Each row below holds a small network's activations on one input, seen along a few directions.
In each table, some parts of the input vary, and every possible input appears once, in random order.
A made-up example of a description, with smaller parts first: one of 4 places along a line, together with either a single point or one of 11 places around a ring or (one of 3 separate values, together with one of 5 places around a ring).
Shared parts are said once, and a part with two or three values counts as separate values.

Other details of the inputs vary at random and push rows far along two fixed directions, the same in every table; ignore that.

Rows:
R1: [-43  84  58  15 -43 -56  49 -25   8   0 -22 -65 -75]
R2: [ 30  -9 -50 -53  23  -1 -18 -17  21  -5  41 -12  68]
R3: [-17 -26  20  46  -5  36  -1  12   9  -4 -15  36   2]
R4: [-10 -34  21  25  -6   2   7  20   8  15 -13  19 -42]
R5: [-54  72  51  35 -52 -20  15 -47  -2 -23 -14 -84 -86]
R6: [ 26  10 -54 -51   1 -13 -25 -34 -28 -17  38 -30  48]
R7: [  2 -52  13  37   2  11   1  29   4  -3 -18  35 -27]
R8: [  6 -47  32  28  45  79  11  31  57  -4  16  51   4]
R9: [ 36 -13 -67 -42 -11 -31 -17  18 -46  23   9 -32  15]
R10: [ 28   6 -70 -50  -2 -32 -12   4 -50  20   0 -27  19]
R11: [ -6 -10  32  19  38  35   4 -10  62   4   3  32  27]
R12: [ 37  17 -60 -34   6  -7 -20 -29 -37  -8  34 -41  38]
R13: [ 49  -9 -56 -34  -6  17 -19  -7 -39 -12  47 -52  19]
R14: [  4 -59  28  33   5  28  31  50  30  16  -1  75 -14]
R15: [ 30   5 -68 -44  -2 -32 -23   2 -52   3  -3 -31  26]
R16: [  2 -32  32  26  17  16  22  38  33  21 -26  90  16]
R17: [-12   0  46   4   3  -6  17  23  29   5 -23  60   5]
R18: [ 10 -53  40  50  30  61 -11  19  28   1   6  68  23]
R19: [-25  -3  32   2  14  -9  -6  13   7  12 -28  44  -9]
R20: [-44  95  63  18  -6 -15  31 -49  38 -20   3 -90 -62]
R21: [-14 -35  28  34  -1   3   6  25   6   4 -30  34 -13]
R22: [ 16  -8 -61 -34  -3   0 -35  -4 -34  -4  22  10  50]
R23: [-68  95  51  31 -40 -30  17 -61  -2 -23 -29 -67 -65]
R24: [ 15   6 -63 -59  -6 -39 -25   0 -51  -3   3 -24  33]
Description of these inputs: one of 4 places along a line, together with one of 6 places along a line.
- The inputs of R10 and R15 match in every part but the place on the line of 6. If R19 is changed in the same way as R10 into R15, which row does it become? => R24
- Change only the place on the line of 4 in R16. List by row number the other rows that result. => R1, R14, R17

Rows:
R25: [-22 -47  67  58  26  53   5  12  52  -1 -22  84   7]
R26: [ 46 -66 -94 -31   3   4 -39  42 -57  14   7  31  49]
R27: [ 21 -17 -44 -27   0 -10 -16  18 -31   9  -1  32  44]
R28: [ 62 -48 -82 -44  28  17 -27  27 -15  12  39  20  70]
R29: [-36  65  23  -6 -16 -31   0 -50  -2 -22  -2 -67 -28]
R30: [-25  71  11 -12 -16 -37   4 -48  -4 -16   2 -79 -29]
R31: [ -6  13  11   8  -1   2   9 -14  13  -5   7 -14 -10]
R32: [-20 -38  67  51  22  44  20  21  60   2 -16  72  -9]
R33: [ 55 -54 -84 -32  13  29 -40  18 -33   1  39  22  73]
R34: [-35 -53  72  63   6  22  21  37  30  16 -50  77 -40]
R35: [-28 -46  63  55  23  52  -3   8  47  -8 -20  84  11]
R36: [ 71 -50 -83 -37  14  24 -21  41 -29  11  44  14  51]
R37: [-33 -49  76  57   1  15  25  38  31  11 -46  69 -48]
R38: [ 23  33 -49 -33 -18 -22  -1 -19 -29  -7  30 -71   0]
R39: [-27  79  15 -19 -14 -40   7 -50  -4 -15  -3 -82 -33]
R40: [-38  49  17  10 -37 -49  12 -22 -28  -4 -33 -60 -66]
R41: [-13  28  15  -9   7 -10  10 -18  16  -2   0 -24 -11]
R42: [ 37 -23 -40  -9   7  18  -9  17 -15   5  26   2  23]
R43: [-24  62  17   3 -27 -24  11 -43  -7 -17   0 -72 -37]
R44: [-36 -29  79  64  10  51   5   6  39  -3 -26  67 -16]
R45: [-32 -22  78  41  29  36  21  16  66   7 -25  66 -14]
R46: [-38  73  25 -12 -15 -34   3 -52  -3 -21  -8 -70 -30]
R47: [ 56 -41 -80 -44   8  -5 -25  35 -40  21  13  42  70]
R48: [-17  63  12   2 -26 -24   8 -39 -16 -13   3 -75 -42]
R49: [ 24  35 -48 -37 -19 -24   3 -12 -25  -6  32 -72  -5]
R50: [ 49 -32 -63 -46   0 -14 -11  38 -26  21  17  30  43]
R51: [ -5  16   4  -9 -12 -28  13   3  -7  12 -12   5  -7]
R52: [-11  29  14  -6   1 -12  11 -11  19  -4   6 -29 -17]
- Describe the family of inputs behind these rows. => one of 4 places along a line, together with either one of 2 separate values or one of 5 places along a line
- The inputs of R27 and R47 match in every part but the place on the line of 4. If R26 is changed in the same way as R27 into R47, which row does it become? => R40
- List by row number the other rows that have the place on the line of 4 in common with R37. => R32, R36, R45, R49, R50, R52

Rows:
R53: [-46  10  67  25   9   9   8 -17  34 -13 -27   3 -29]
R54: [-48  24  55  39  -9   4   5 -36  19 -15 -26 -12 -33]
R55: [ -2 -38  42  30  18  47  -1  20  34   8 -13  94  29]
R56: [-10 -58  39  37  33  49 -20  23  32   0 -10  81  23]
R57: [ 25 -14 -61 -29 -12 -40 -10  32 -68  28 -22  -9  -6]
R58: [ 31  -9 -35 -22   4   9  -4  10 -11   1  31 -27  13]
R59: [-20  59  23  -8  -9 -38  19 -26  20  -1  -3 -44 -16]
R60: [ 10 -23 -33 -22  26  -4 -13   1   7  -7   4  -1  27]
R61: [-14  45  13  -8 -11 -21  20 -27  14  -3   7 -69 -45]
R62: [ 19 -26 -16  10   8  31  -5  15   0  -1  20  17  11]
R63: [ 29   4 -29 -16  -4   1  -8  -9 -23   1  18   7  33]
R64: [ 21  14 -36 -31   5  -1  -2   6  -7   3  19   3  33]
R65: [-18  35  30  29 -18  -2  14 -25   2 -11   3 -41 -38]
R66: [ 23 -23 -59 -34 -39 -45  -3  33 -52  10   1  -3  -3]
- Describe the family of inputs behind these rows. => either one of 2 separate values or (one of 3 separate values, together with one of 4 places along a line)
